A small network was trained on invented records. Each row is its activation on one of them, seen along a few directions.
Here are examples, each followed by its value of one field, Ser.
The largest differences between rows may come from other fields.
(in the rows, 500 means zero)
Random noise pushes rows far along 5 fixed directions. That doesn't count. These rows show it; they differ only by the noise:
[610 451 602 262 540 393 441 428 776 474 435 543 531 480 451 201 421 334]
[433 316 504 512 557 460 353 481 561 605 498 600 484 658 492 644 610 452]
[763 480 543 572 503 520 384 624 654 431 457 504 523 524 407 435 435 472]
[294 424 422 612 337 584 415 578 519 516 441 370 603 450 338 431 496 301]
[528 571 271 605 461 452 408 491 552 504 508 272 545 476 651 661 451 321]
[412 451 631 367 437 518 573 446 604 339 263 725 506 443 403 313 365 406]
[663 447 609 447 551 476 466 504 637 397 372 700 465 553 479 472 425 505]

[379 519 490 653 372 650 551 608 343 416 417 514 516 439 378 531 462 552] -> n9
[561 545 682 204 627 404 673 332 552 390 404 784 401 492 610 358 408 608] -> n3
[495 664 398 513 486 514 622 446 377 350 398 526 440 426 682 657 368 556] -> n7
[684 506 375 610 599 425 394 486 546 505 505 497 454 614 708 830 506 496] -> n10
[180 235 579 618 366 645 377 621 474 581 422 585 577 564 169 440 614 401] -> n2
[442 550 301 589 450 489 451 480 483 448 433 406 506 493 646 701 427 378] -> n10
[380 444 551 423 519 374 598 333 607 688 659 409 577 477 525 412 677 395] -> n6
[650 698 393 572 480 517 587 514 425 336 432 450 464 412 657 620 347 557] -> n9
[393 562 295 726 387 618 440 624 323 456 468 345 517 470 509 708 454 481] -> n8
[303 416 414 518 437 502 403 506 491 648 596 344 566 518 430 451 599 372] -> n5
[494 552 412 737 429 636 488 663 305 467 534 430 489 510 458 654 500 627] -> n3
[569 495 433 490 510 451 400 511 580 573 587 366 531 520 511 447 521 421] -> n1
[477 445 485 444 555 445 466 421 537 424 353 699 435 589 619 660 440 468] -> n2
[556 538 543 635 382 634 534 645 453 359 405 543 528 435 339 406 401 546] -> n5
[434 470 680 352 497 512 656 408 502 336 292 849 438 483 470 403 398 569] -> n1
[888 606 475 445 566 452 353 617 663 522 650 264 523 474 470 274 443 496] -> n7
[332 591 515 578 336 676 601 633 318 419 466 406 541 350 313 323 436 551] -> n4
[585 587 583 496 571 387 767 303 539 472 509 608 488 447 705 638 540 560] -> n6
[386 373 388 542 602 465 349 476 391 621 543 576 414 699 626 852 621 563] -> n8
[156 495 559 316 508 492 667 342 329 524 464 631 443 468 552 483 539 566] -> n4

Which value of Ser does each new row have?
[860 646 362 439 659 307 460 374 687 458 524 407 457 520 855 700 408 430] -> n10
[507 520 388 384 598 370 437 386 529 620 618 384 474 546 684 581 555 454] -> n9
[328 432 666 175 522 420 620 289 623 340 211 865 448 478 528 325 354 394] -> n2
[520 563 418 546 458 523 473 548 467 499 537 360 523 455 502 486 473 477] -> n9
[582 585 576 595 375 623 606 610 488 323 382 533 545 367 351 342 365 526] -> n5
[729 541 640 350 602 464 534 486 583 417 465 647 437 504 506 372 428 615] -> n7
[640 462 613 429 655 458 503 480 475 518 544 704 394 633 567 585 552 704] -> n3
[188 473 503  69 567 328 573 197 563 573 471 562 466 470 645 312 493 348] -> n7
[630 485 514 259 633 366 392 427 651 553 547 496 462 554 574 374 480 456] -> n8
[534 626 375 477 522 429 571 395 476 428 466 477 465 467 729 640 412 477] -> n5
